Small tables with named rows and columns. After each table, cells are looked up by row and column.

pil
columns: vozo, zigude, lebupag, dib, pom
gotuf: [114, 130, 154, 104, 187]
gof: [165, 178, 129, 161, 73]
lef: [142, 142, 128, 151, 130]
soritof: [142, 137, 126, 221, 89]
bom: [139, 128, 146, 136, 95]
basol: [127, 108, 141, 142, 127]
gulared: [140, 140, 132, 142, 133]
fisirut: [128, 130, 125, 140, 183]
fefo: [122, 119, 138, 124, 173]
luroz: [131, 142, 168, 37, 141]
feseri: [140, 141, 134, 142, 126]
gufo: [158, 157, 137, 117, 85]
tagulos: [173, 157, 117, 210, 24]

What is the dib of fefo in pil? 124
What is the lebupag of luroz in pil? 168
What is the dib of basol in pil? 142
What is the lebupag of basol in pil? 141
What is the lebupag of tagulos in pil? 117
What is the pom of bom in pil? 95
What is the zigude of lef in pil? 142
What is the zigude of gulared in pil? 140
What is the lebupag of soritof in pil? 126
What is the vozo of tagulos in pil? 173

Table pugom
	fotibi	kem	mok	togudi	digedu	lede	pozanil	tosini	sar	pobofun
nif	41.869	-7.968	56.273	8.249	-27.478	49.472	-4.979	49.783	-1.247	-91.453
sos	-5.979	26.001	13.110	24.448	33.110	14.828	16.448	-11.282	22.403	-11.514
gen	-5.188	35.127	41.159	39.845	38.589	41.954	16.458	-12.408	30.738	-90.934
dorokan	-33.887	48.706	-4.357	37.539	70.198	1.946	29.951	-47.913	40.231	14.523
marus	25.905	-13.845	-9.455	-14.593	-18.356	-10.530	2.361	32.882	-8.150	72.650
ruf	-13.753	22.692	-24.489	10.472	36.768	-20.327	20.758	-19.152	17.933	86.346
vozelog	37.677	-13.072	26.420	-5.184	-27.803	21.918	-2.759	45.885	-7.033	-12.232
keb	4.754	19.801	25.866	22.690	20.627	25.279	12.277	1.928	18.405	-36.879
zof	14.112	4.560	5.844	4.329	3.957	5.801	8.140	14.664	5.691	23.468
lagi	30.953	-6.253	30.832	3.032	-17.774	26.736	-0.396	38.049	-0.716	-31.327

What is the lede of vozelog in pugom?
21.918
What is the tosini of lagi in pugom?
38.049
What is the togudi of keb in pugom?
22.690
What is the tosini of zof in pugom?
14.664
What is the lede of keb in pugom?
25.279
What is the pozanil of sos in pugom?
16.448
What is the digedu of dorokan in pugom?
70.198
What is the digedu of nif in pugom?
-27.478
What is the digedu of ruf in pugom?
36.768
What is the sar of sos in pugom?
22.403
What is the digedu of marus in pugom?
-18.356

vimanog
         zovaf  mina   mub  radu  nenezop   dup  zilugum
miruve    66.8  67.8  67.3  63.3     69.5  68.8     63.5
fug       53.9  81.4  42.6  29.6     68.4  42.2     51.0
kadoren   52.1  72.5  45.1  41.1     63.3  51.8     57.3
difu      30.5  75.7  16.8   9.3     69.5  19.5     40.1
maza      87.7  74.1  88.8  91.2     70.9  85.2     83.0
zov       56.1  77.9  42.3  35.3     66.4  54.0     62.7

dup of difu is 19.5
dup of miruve is 68.8
mub of miruve is 67.3
nenezop of fug is 68.4
nenezop of kadoren is 63.3
nenezop of maza is 70.9
zovaf of kadoren is 52.1
mina of difu is 75.7
radu of fug is 29.6
zilugum of difu is 40.1
zilugum of kadoren is 57.3
nenezop of miruve is 69.5
radu of difu is 9.3
mub of difu is 16.8

tobad =
|  | rinugop | pobogof | zefiru |
|---|---|---|---|
| lagutin | 393 | 399 | 298 |
| fiva | 512 | 350 | 417 |
| pepasu | 283 | 299 | 276 |
| nifo | 223 | 336 | 332 |
| miko | 910 | 539 | 984 |
| fub | 270 | 389 | 401 |
| dufit | 523 | 480 | 415 |
| vem | 369 | 296 | 340 |
| gipoze | 504 | 275 | 158 |
| vasepe | 380 | 539 | 584 |
| suned | 260 | 399 | 352 |
| bas | 433 | 423 | 580 |

dufit, pobogof: 480
nifo, rinugop: 223
lagutin, rinugop: 393
miko, zefiru: 984
fub, rinugop: 270
dufit, zefiru: 415
nifo, pobogof: 336
suned, pobogof: 399
bas, pobogof: 423
gipoze, zefiru: 158
lagutin, pobogof: 399
vem, rinugop: 369
fiva, zefiru: 417
fiva, rinugop: 512
pepasu, zefiru: 276
vem, pobogof: 296
fub, pobogof: 389
pepasu, rinugop: 283
gipoze, rinugop: 504
lagutin, zefiru: 298

